These are the activations of a small neural network, seen along a few directions. Each row is one input.
Each table varies a few parts of the input and shows all the possible inputs, shuffled.
Descriptions start from the smaller parts, as in this example, which fits no table here: line(4) and (point or ring(9) or (values(2) and ring(8))).
Shared parts are said once, and a part with two or three values counts as separate values.

Other details of the inputs shift rows strongly along two fixed directions, in all tables alike. That doesn't count.
To show where, the next rows are all for the same input, with only those details redrawn:
[-51 -31  24  -6 -36  -4  -2   2 -55  33 -15 -52 -57  14  30]
[ -4   8  -4  16  13 -13   6 -37  23 -14  21  23  17  15   4]
[ -4   8  -4  16  13 -13   5 -37  23 -14  21  22  17  15   4]
[  40   16   12  -10  -36   86    5   87   31  -10 -113  -70  -41  -76
   67]
[ -4   8  -4  16  13 -13   5 -37  23 -14  21  23  17  15   4]

A family of inputs:
x1: [ -5   1  -8 -20  20 -19 -13 -14   6   4  11  31  36  11 -52]
x2: [  0  20  -1   8   4 -36  -2 -27  23  -5  35  18  27   6  -3]
x3: [-43 -48  32 -30 -13  12 -15  21 -65  50 -13 -39 -74  17 -25]
x4: [  8  17 -12  16 -11 -15  10 -17  -5 -21  46  30  36   3 -17]
x5: [-24 -34  15  -5 -31   4  -5  14 -90  29   2 -52 -46  12  31]
x6: [ 10   5 -11  28   6   1   9 -23  -9 -20  37  35  31   5  -5]
x7: [  56    4   10  -29  -29   76   21  122   22   14 -117  -73  -36  -73
   -5]
x8: [ -4   8  -4  16  13 -13   5 -37  23 -14  21  23  17  15   4]
x9: [  6  -2  -1 -19  15 -12  -6 -13  21   7  30  30   8  13 -61]
x10: [ 89  41 -16 -11  42  87  -7  67  89 -47 -94  21  48 -78  -5]
x11: [ 14  -1  -3  20  18 -20  -7 -26   9 -13  27  31  20  21   6]
x12: [  2   4   1  21  21 -19  -4 -31  18  -8  27  21  23   8   8]
x13: [-36 -27  24 -15 -49 -27 -13  20 -67  37  -1 -50 -51  20  21]
x14: [ 15  17 -18  16   5 -37 -11 -17   3 -18  43  20  24  14 -10]
x15: [ 21  18 -14   5   3 -22   5 -19  -5 -21  50  19  34  11  -7]
x16: [103  37 -15   5  43  87  27  80  99 -37 -83   8  37 -65 -19]
x17: [-70 -38   2 -52 -27 -13  -9  28 -64  57 -18 -31 -52   2  -7]
x18: [ -6  24  -6   4  -3 -30   7 -33  27 -10  29  19  21  13  -7]
x19: [-21  -7 -21 -19  42  -7  -1 -16  10   1  10  52  16   3 -24]
x20: [ 17   3 -18  28  22 -20 -13 -23  -1 -18  32  24  19  15   1]
What do these inputs look like to the network? -> values(2) and (line(4) or line(6))
Changing only the values(2) part turns x6 into x4. The same change can be made to x12. Which row results? -> x2

A family of inputs:
x21: [-33 -29  26  -5 -63  27   1  34 -72  22 -47 -90 -58 -24  58]
x22: [-44 -27  27 -51 -44  26 -10  48 -39  44 -57 -67 -72 -22  24]
x23: [ 22  28  -8  26  -2   9  15   7  47 -19  -1  14  17 -29  34]
x24: [-38 -13  -7  17  -1 -58  -8 -63 -22  17  71  13 -14  56   9]
x25: [-58 -15  -1 -12   0 -55 -10 -54 -26  21  51  32  -2  41 -40]
x26: [ 24  16  -9 -14  31   7   4  12  56  -9 -29  14  26 -18  -4]
x27: [ 25  11 -17   6  34  20  -1  12  34 -14 -33  24  27 -20 -10]
x28: [ 48  23 -19  -7  19   0   5  28  32 -15  -8  13  32 -23 -12]
x29: [-32 -19   9  24  11 -56 -24 -64 -41  -5  67  17 -10  55  10]
x30: [ -3 -29  26 -15 -34  36   2  57 -66  35 -36 -68 -62 -13   6]
x31: [ 31  17   5  -6  20  20  12   5  65 -13 -20  10  15 -13 -15]
x32: [-41 -23  -5  -1   9 -68  -7 -34 -37  21  53  21  12  51 -40]
x33: [ 26  18 -16  -2  21   2  -1  15  47 -12 -32  18  27 -20 -12]
x34: [ 24  15  -6  29   6  19  16   3  36 -27  -4  22  16 -27  37]
x35: [ 47  15 -20   1  32  18   4  24  19 -18  -9  21  33 -22  -9]
x36: [-42 -31  -7   7  22 -49  -7 -38 -50  19  51  28  13  52 -38]
x37: [ 40  21 -18 -10  15  31   1  17  21 -22   2  28  26 -30 -11]
x38: [ 42  29 -17 -18   2  13   1  21  35 -21   3  22  25 -31 -14]
x39: [ 55  24  -5   1   8  13  13  21  41 -18   2  10  22 -17 -22]
x40: [ 31  11   4   2  33  37  11   2  53 -16 -20  15  15 -12 -13]
x41: [-34 -15  18  22  -7 -50 -15 -69 -50   3  59  16  18  55   6]
x42: [ 42  18  -5   7   4  14   8  20  47 -20  -9  12  23 -13 -25]
x43: [-21 -14  29  -7 -52  13 -29  49 -54  23 -43 -89 -80 -14  63]
x44: [-37  -2  16  18 -16 -61 -17 -65 -39  12  63   8  19  53   2]
x45: [-36 -39  23 -31 -14  31  -6  51 -51  44 -68 -66 -60 -14  26]
x46: [ 27  16 -18  -4  12  32  -4  17  28 -25  -9  29  27 -26 -13]
x47: [-61 -25   4 -17  22 -33  -6 -59 -29  21  54  35  -3  45 -30]
x48: [ 18  18 -15  -5  18  33  -4   7  38 -20 -22  32  19 -28 -11]
x49: [ 41  10 -18  19  11  18   0  -7  40 -28  -4  15   4 -11  39]
x50: [ 24  27 -16  19   1  22  32  -2  29 -37 -12  10  24 -12  31]
x51: [-26 -35  30 -11 -34  39  -3  47 -52  39 -61 -68 -71 -12   6]
x52: [-44 -21  11   6   5 -54   1 -54 -21  24  49  18  -6  54 -50]
x53: [ 29  24 -17 -12  -2  15  -3  20  42 -23  -8  24  27 -27 -16]
x54: [-36 -17  24  -8 -72  16  -2  38 -60  29 -44 -98 -58 -25  55]
x55: [ 41  12  -6  15  17  32   7  16  34 -22 -10  17  23 -13 -23]
x56: [-53  -1  -6  16 -12 -59  24 -61 -34   8  64   9   6  56   0]
Changing only one part turns x49 into x24. The same change can be made to x47. Which row results? -> x22
What do these inputs look like to the network? -> values(2) and (ring(6) or (values(3) and line(4)))
Change only the values(3) part in x51. List by row number the other rows that result. -> x27, x48

A family of inputs:
x57: [ -3   4  -1  24   5  -2   8 -32   9 -13  24  17  15  16  -2]
x58: [-12  -2  -9  -6   9 -13  -4 -21   5   2  24  28   7   9 -22]
x59: [-10  -7 -10   6  21 -16   4 -19   0   3  15  24  15  14 -19]
x60: [  5   1  -1   4  16 -20  -5 -14  14  -1  23  23  13  15 -29]
x61: [  5   1   1 -11 -16  24   6  37  -2   4 -27 -15 -13 -24   0]
x62: [ 14  -5   1  -5  -1  23  -6  39  -6   4 -32 -14 -15 -20   6]
x63: [ -89  -58   33  -15  -48  -43  -12  -11 -120   66   29  -67  -86   45
   25]
x64: [  1  -7   3 -14   4  24  -7  27  -4   6 -38 -17 -16 -17  13]
x65: [  2  14 -11  14   6 -22  -7 -24  11 -16  26  15  15  10   5]
x66: [ 14   2   2 -19 -15  28  -4  33  -7   2 -23 -19 -13 -24   1]
x67: [ 19  12   4   4 -16  20 -12  22  11 -15 -28 -16   5 -30  32]
x68: [  6   6   0  13  10 -12   0 -27  12  -9  31  19  12  13   7]
x69: [ -5  -1  -3   4  15 -20   5 -21  16   4  16  19  14  16 -27]
x70: [ 26  11  -6   0 -13  18  -1  27  18 -13 -25 -17  -9 -21  34]
x71: [ 21   8   5   9 -11  32  12  18  13 -14 -31 -18 -10 -24  25]
x72: [-15  -1  -9  -3   7 -14   6 -21   4   3  22  25  12   9 -23]
x73: [  0   3   1  21   7   0  -3 -32   9 -14  26  20  10  16   0]
x74: [ 22   2   8 -13  -9  21  -6  33   3   4 -28 -25 -12 -17  -4]
x75: [ -5   2  -6  -5   4 -11   7 -17  -7  -1  28  19  18  12 -26]
x76: [  4  15  -6  13   5 -20  -9 -26   7 -12  23  21  21  11   9]
x77: [  3   8  -2  16   8 -12  11 -27  13  -8  29  17  18  12   5]
x78: [ -7   1   3 -20 -10  25   5  24   2   6 -33 -16 -13 -21   7]
x79: [-15  -6  -5   0  25 -14   4 -23   0   1  13  22  18  17 -14]
x80: [  2   2  -2   7  14 -20   6 -14  14  -1  20  21  17  15 -30]
x81: [ 22  13  -2   3  -9  23  11  25  17  -8 -23 -21  -5 -28  33]
x82: [  3  -2  -8   4  19 -13   5 -16  -8  -3  22  20  23  16 -23]
x83: [ -3   0   4 -23  -8  26  -5  25   3   5 -31 -14 -18 -22   9]
x84: [ -2  -2  -3   1  16 -19  -6 -21  16   3  18  22   9  15 -26]
x85: [ 23  12  -7   3 -14  18  10  27  20 -13 -29 -19  -3 -21  32]
x86: [ -3   2  -7  -3   9 -13  -2 -14   3  -3  29  30  11   9 -24]
x87: [ -2  14 -12  17   4 -23   4 -24  10 -15  23  12  19  10   3]
x88: [ 20  -3   1 -10  -1  26  -6  35 -11   1 -29 -19  -9 -19   5]
x89: [ -7  -9 -10   3  22 -15  -6 -19  -1   2  17  25  10  14 -17]
x90: [-100  -63   39  -28  -40  -42   -8   -9 -110   74    6  -65  -79   52
   -6]
x91: [ -6   0   2  -5  21 -18  -6 -25  17   1  16  21  12  19 -21]
x92: [ 20   3   7 -10 -10  21   4  33   3   4 -31 -27  -6 -16  -6]
x93: [  6   4   1  16  10  -7   2 -32   8 -16  25  21   7  13   2]
x94: [ 16  12   3   7 -18  19  -1  22  10 -13 -31 -19   9 -30  31]
x95: [ 19  19  -2   6 -16  18   2  22  12 -10 -33 -16   5 -25  32]
x96: [ 11  -4   0  -3  -3  23   5  39  -7   4 -34 -16 -10 -20   5]
What do these inputs look like to the network? -> values(2) and (line(8) or (values(3) and line(4)))
Changing only the values(2) part turns x78 into x83. The same change can be made to x61. Which row results? -> x86
Change only the line(8) part in x63. List by row number the other rows that result. -> x65, x67, x68, x70, x73, x76, x93
A walk changes only the line(4) part. It starts at x88 and steps to x62. List the rest of the walk in order. -> x89, x64
Change only the values(3) part in x82. List by row number the other rows that result. -> x75, x92
Change only the values(2) part in x81. List by row number the other rows that result. -> x63
